Each row below holds a small network's activations on one input, seen along a few directions.
Each table varies a few parts of the input and shows all the possible inputs, shuffled.
Descriptions start from the smaller parts, as in this example, which fits no table here: line(4) and (point or ring(11) or (values(2) and ring(8))).
Shared parts are said once, and a part with two or three values counts as separate values.

Other details of the inputs vary at random and push rows far along two fixed directions, the same in every table; ignore that.

A family of inputs:
R1: 20; -5; 23; -1; -4; -16; 7; 24; -13; 4; -7; 21; -16
R2: 13; 19; -37; 2; 4; 2; 15; -9; -24; 6; 6; -21; 1
R3: -6; 6; -10; 2; -2; 0; -15; -11; -7; 1; 16; -9; 9
R4: -3; 2; -4; 1; 5; 10; 0; -15; 23; 0; 1; -19; 15
R5: -18; -18; 31; 1; -1; 2; 0; 4; 47; -11; -12; 7; 18
R6: 19; 21; -29; 6; 1; 12; -12; -21; -34; 2; 3; -7; 4
R7: -3; -5; 11; 4; -7; -9; -14; 4; -8; -5; 7; 5; 0
R8: -21; -18; 27; -2; 3; -10; -10; 0; 45; -9; 3; -4; 14
R9: 5; 17; -36; -2; 2; 8; 9; -13; -43; 3; 0; -20; -7
R10: 16; 3; 18; -4; 1; -17; 2; 20; -6; 8; -4; 28; -14
R11: 15; -3; 13; 0; 5; -16; 14; 24; -8; 8; 0; 17; -17
R12: -1; 3; 0; 1; 5; 11; -10; -17; 20; -9; -7; -13; 18
R13: -24; -3; -10; -7; -5; 10; -21; -8; 10; -3; 12; -15; 10
R14: -28; -15; 20; -2; -5; 6; -1; -3; 44; -8; 0; 14; 9
R15: 4; 2; 14; 3; -1; -19; 24; 18; -15; 7; 2; 17; -25
R16: 13; -5; 20; 6; 0; -12; 12; 20; -19; 3; -2; 20; -22
R17: 6; -7; 15; 1; -9; -18; 2; 26; -25; 10; -12; 38; -20
R18: 10; -2; 14; 5; 2; -3; 3; 4; 4; 0; -7; -1; 2
R19: -15; 1; -21; -3; -8; 15; -25; -15; -7; -8; 8; -22; 14
R20: 20; 18; -31; 9; 14; 4; 7; -11; -20; 11; 6; -20; 7
R21: 16; 5; -9; 7; 5; -13; -11; -7; -23; 2; 3; -11; 11
R22: 0; -1; 3; 2; 4; 1; 9; 2; 0; 3; 7; 3; -9
R23: 18; -6; 18; 2; 2; -15; 12; 26; -13; 3; -6; 17; -17
R24: 9; 16; -35; -5; 1; 12; -4; -14; -33; 13; 7; -12; -4
R25: 20; 16; -35; 3; 1; 7; -4; -14; -32; 4; -1; -7; 18
R26: 12; 11; -20; 0; 2; -2; 2; -4; -16; 9; 1; 6; 10
R27: -11; 5; -6; -2; 1; 16; -11; -20; 20; -5; 5; -5; 8
R28: 4; 0; 7; 9; 1; -7; 16; 10; 4; -2; -7; -8; -4
R29: 10; 0; 9; -3; -1; -2; -6; 5; 1; -4; -7; 10; -1
R30: 10; 2; 15; 8; 2; -24; 25; 24; -2; 10; -5; 10; -17
R31: -16; -15; 21; -9; -3; 6; 1; 2; 46; -9; -1; 0; 4
R32: 12; 2; 21; 5; 3; -23; 11; 21; -5; 15; -7; 28; -2
R33: -7; -5; -4; 5; 8; 18; 0; -14; 29; -11; -2; -27; 18
R34: 6; 1; 14; -5; -3; -13; -3; 21; -15; 13; -5; 32; -25
R35: -4; -1; 6; 4; -3; -2; 15; 3; -5; -6; -1; -1; -11
R36: 12; -10; 24; 0; -5; -26; -7; 25; -15; 0; 0; 19; -9
R37: -16; -1; -7; -3; -2; 21; -5; -23; 25; -6; 9; -16; 10
R38: -5; 4; -21; -3; 2; 5; -17; -18; 3; -4; 13; -22; 21
R39: -29; -24; 24; -10; -2; 12; 0; 6; 38; -15; -7; 0; -6
R40: 15; 16; -33; 9; -2; 9; -5; -19; -37; 6; 3; -3; 11
R41: -8; 6; -5; -2; 8; 13; -9; -22; 31; -5; -1; -16; 21
R42: -27; -20; 26; -10; -9; 11; -14; 4; 41; -15; -11; 11; -5
R43: -4; 6; -24; 0; 0; 15; 8; -15; 5; -11; 0; -30; 11
R44: 15; 9; -11; 5; -3; 6; -2; -9; -26; 3; 3; -3; -3
R45: 10; -7; 20; -3; -8; -12; 3; 25; -24; 8; -8; 26; -27
R46: -25; -6; -15; -9; 6; 23; -2; -16; 22; -6; 5; -19; 4
R47: -38; -17; 15; -13; -2; 6; 13; 3; 40; -12; -2; -4; -9
R48: 0; 8; -25; -1; -2; 2; -3; -4; -25; 13; 1; 9; -1
Each input here is: values(2) and line(4) and (point or line(5)).
Changing only the values(2) part turns R23 into R11. The same change can be made to R35. Which row results? -> R15
Start at R33 and move only the line(4) part, one step at a time. The first step leads to R23. Which rows follow, in order? -> R16, R39
Which other rows agree with R20 in the values(2) part and the line(4) part? List them by row number. -> R4, R8, R30, R32, R41
Which other rows agree with R14 in the values(2) part and the line(4) part? List them by row number. -> R3, R15, R22, R27, R37
Change only the values(2) part in R2. List by row number the other rows that result. -> R43

A family of inputs:
R49: 11; -6; 22; 1; 0; -15; 9; 21; -9; -3; -1; 2; -17
R50: -26; -11; 2; 3; 4; 14; -4; -19; 47; -16; 6; -30; 29
R51: 2; 6; -24; -1; -5; 8; 1; -7; -17; 7; 4; -7; 3
R52: 2; -8; 18; 2; 7; -14; 14; 18; -6; 4; 4; 8; -26
R53: -33; -15; -3; -10; 1; 31; -8; -23; 38; -13; 7; -19; 8
R54: 13; 2; 20; -1; 0; -17; 12; 14; 1; 4; -3; 20; -11
R55: 9; -7; 15; 1; -5; -6; 9; 20; -10; -4; -13; 16; -12
R56: -2; -5; 20; 1; -7; -20; -5; 14; -7; 0; 2; 25; -7
R57: 15; 12; -18; 3; 6; 10; -9; -9; -12; 6; -2; -5; 9
R58: 4; 7; -21; 2; -4; 11; -3; -9; -17; 6; 9; -8; 0
R59: 4; -3; 19; 0; 4; -9; 16; 12; -3; 5; -6; 17; -27
R60: -21; -20; 34; -11; -2; 6; -5; 9; 60; -13; -7; 12; 4
R61: 8; 15; -20; 7; 1; 8; 9; -13; -11; 4; 2; -12; -2
R62: 10; 0; 21; 5; 0; -18; 15; 12; -2; 3; -4; 21; -8
R63: 9; 4; -17; 5; 3; 5; -12; -11; -18; 6; 1; -6; 12
R64: 12; 6; -19; 1; 3; 7; -15; -9; -15; 7; 2; -6; 9
R65: 7; 14; -24; 4; 1; 4; 12; -11; -11; 6; -4; -11; 1
R66: 11; 11; -19; 5; 3; 8; 1; -12; -14; 1; 4; -2; 12
R67: 6; 11; -20; 8; 3; 3; 7; -5; -12; 4; 11; -20; -1
R68: -39; -27; 26; -14; -4; 5; 4; 10; 52; -9; -5; 10; 2
R69: 10; -8; 18; -6; -3; -14; -4; 19; -1; 7; -1; 23; -11
R70: 2; -5; 18; -1; 3; -2; 10; 15; -6; 5; -3; 21; -25
R71: 14; 1; 25; 1; 3; -16; 6; 17; 0; 9; -11; 18; -11
R72: 9; 9; -17; 7; 5; -3; 5; -10; -13; 2; 11; -16; 11
R73: -3; 14; -19; 2; -6; 7; -10; -11; -19; 5; 10; -7; -1
R74: -23; -6; 2; 2; 2; 18; -1; -25; 47; -16; -2; -21; 27
R75: 8; -8; 17; -4; -5; -14; 0; 17; -3; 4; 3; 24; -10
R76: 14; 2; 21; -4; 2; -17; 8; 16; 3; 7; -7; 18; -12
R77: -34; -22; 35; -11; -10; 0; -15; 4; 57; -18; 2; 12; 5
R78: 14; 13; -21; -1; 3; 9; -3; -11; -12; 2; 6; -3; 8
R79: 2; 0; 10; -2; 4; -18; 22; 19; -2; 8; -11; 20; -17
R80: 5; -13; 16; -1; -8; -10; 4; 21; -13; -2; -9; 15; -12
R81: -32; -22; 35; -13; -8; 0; -19; 5; 59; -16; -2; 10; 3
R82: 12; 11; -19; 1; 5; -3; 3; -8; -11; 3; 12; -17; 8
R83: -5; 12; -22; -2; -7; 4; -7; -9; -20; 6; 5; -7; 3
R84: 9; 4; -19; 4; 2; 2; 6; -3; -18; -5; -1; -24; 4
R85: -21; -8; 1; -3; 7; 17; -10; -16; 47; -12; 3; -32; 24
R86: 1; 11; -27; -3; 6; 9; 7; -7; -13; 7; -2; -4; 3
R87: 3; -4; 13; 4; -2; -19; 17; 23; -3; 6; -1; 8; -16
R88: -1; -5; 9; 0; 6; -21; 19; 24; -4; 7; -1; 11; -16
R89: 2; 8; -16; -2; -5; 7; -16; -12; -23; -6; 3; -11; 0
R90: 13; 12; -18; -1; 8; -2; -1; -6; -10; 6; 8; -19; 7
R91: -44; -7; -8; -14; -2; 21; -11; -20; 38; -11; 3; -18; 18
R92: 12; 10; -16; 7; 6; 8; -6; -11; -14; 5; -3; -5; 12
R93: 13; -2; 23; 0; -2; -11; 11; 14; -7; -3; -10; 11; -18
R94: 8; 4; -18; 6; 1; 4; -8; -12; -19; 4; 5; -5; 14
R95: 5; -2; 17; 4; -4; -5; 10; 19; -2; 6; -2; 21; -18
R96: 6; 11; -19; 1; 1; 2; -22; -11; -17; 5; 2; -6; 7
R97: 13; 14; -13; 7; 7; 3; 1; -15; -13; 7; -5; -11; 11
R98: -34; -13; -4; -7; -9; 22; -17; -18; 33; -24; -4; -23; 18
R99: 1; 9; -18; 6; -1; -1; -16; -13; -20; 1; 5; -4; 13
R100: 13; 9; -16; 1; 1; 15; -3; -10; -19; -5; -1; -11; 1
R101: 11; 10; -18; 8; 4; 8; -2; -11; -15; 2; 1; -3; 14
R102: 0; -6; 22; 4; -3; -19; -12; 15; -7; 4; -6; 22; -7
R103: -26; -15; -3; -4; -3; 21; -11; -22; 41; -16; 7; -14; 25
R104: 10; -4; 17; 2; -4; -12; 16; 17; -8; -3; -15; 12; -14
R105: 4; -3; 13; 1; -5; -8; 13; 20; -3; 7; -8; 21; -15
R106: 11; 10; -14; 8; 8; -2; -1; -8; -15; 7; 4; -20; 11
R107: -10; -6; 22; -6; -3; -8; -3; 13; -9; 4; 3; 20; -25
R108: 9; 3; -17; -2; -3; 11; -8; -10; -22; -4; 3; -12; 1
Describe the family of inputs behind these rows. -> line(5) and (values(2) or line(4) or ring(6))
Changing only the line(5) part turns R88 into R91. The same change can be made to R90. Which row results? -> R81
Changing only the line(5) part turns R59 into R70. The same change can be made to R54. Which row results? -> R78
Change only the ring(6) part in R74. List by row number the other rows that result. -> R54, R62, R71, R76, R97
Change only the line(4) part in R61. List by row number the other rows that result. -> R59, R65, R79
Change only the line(4) part in R107. List by row number the other rows that result. -> R73, R83, R91
Change only the line(5) part in R80. List by row number the other rows that result. -> R55, R84, R98, R104

A family of inputs:
R109: -6; 4; -15; -4; 2; 13; 2; -12; 6; 0; 4; -9; 5
R110: 30; 22; -29; 7; 5; 2; 3; -8; -47; 12; 1; -1; -2
R111: -17; -15; 27; -2; 0; -9; 5; 12; 29; -6; 1; 6; -6
R112: -8; -1; -10; -2; -2; 9; -21; -12; 0; -3; 6; -8; 13
R113: 2; 4; -10; 3; 2; 9; -4; -15; 7; -3; 2; -13; 14
R114: 16; 4; 9; 1; 1; -15; 10; 17; -21; 12; -6; 26; -14
R115: -6; 1; -14; 0; -1; 12; 2; -10; 1; -6; 1; -17; 5
R116: -3; 5; -12; 1; 3; 7; -4; -13; 9; 0; 1; -10; 15
R117: -9; 3; -14; -1; 1; 12; 2; -12; 4; -2; 3; -16; 1
R118: -4; 0; -11; 1; 2; 5; 0; -11; 3; -6; 4; -19; 10
R119: 10; 1; 11; -2; -9; -16; -7; 17; -31; 8; -2; 29; -18
R120: 20; 1; 12; 3; -1; -14; 8; 20; -22; 6; -8; 17; -19
R121: -9; -14; 31; -2; -2; -7; 1; 12; 29; -9; -6; 5; -1
R122: -15; -13; 24; -4; -2; -8; 4; 13; 33; -4; 0; 11; -3
Changing only one part turns R111 into R117. The same change can be made to R121. Which row results? -> R120
Describe the family of inputs behind these rows. -> values(2) and (point or ring(6))
Change only the values(2) part in R119. List by row number the other rows that result. -> R112
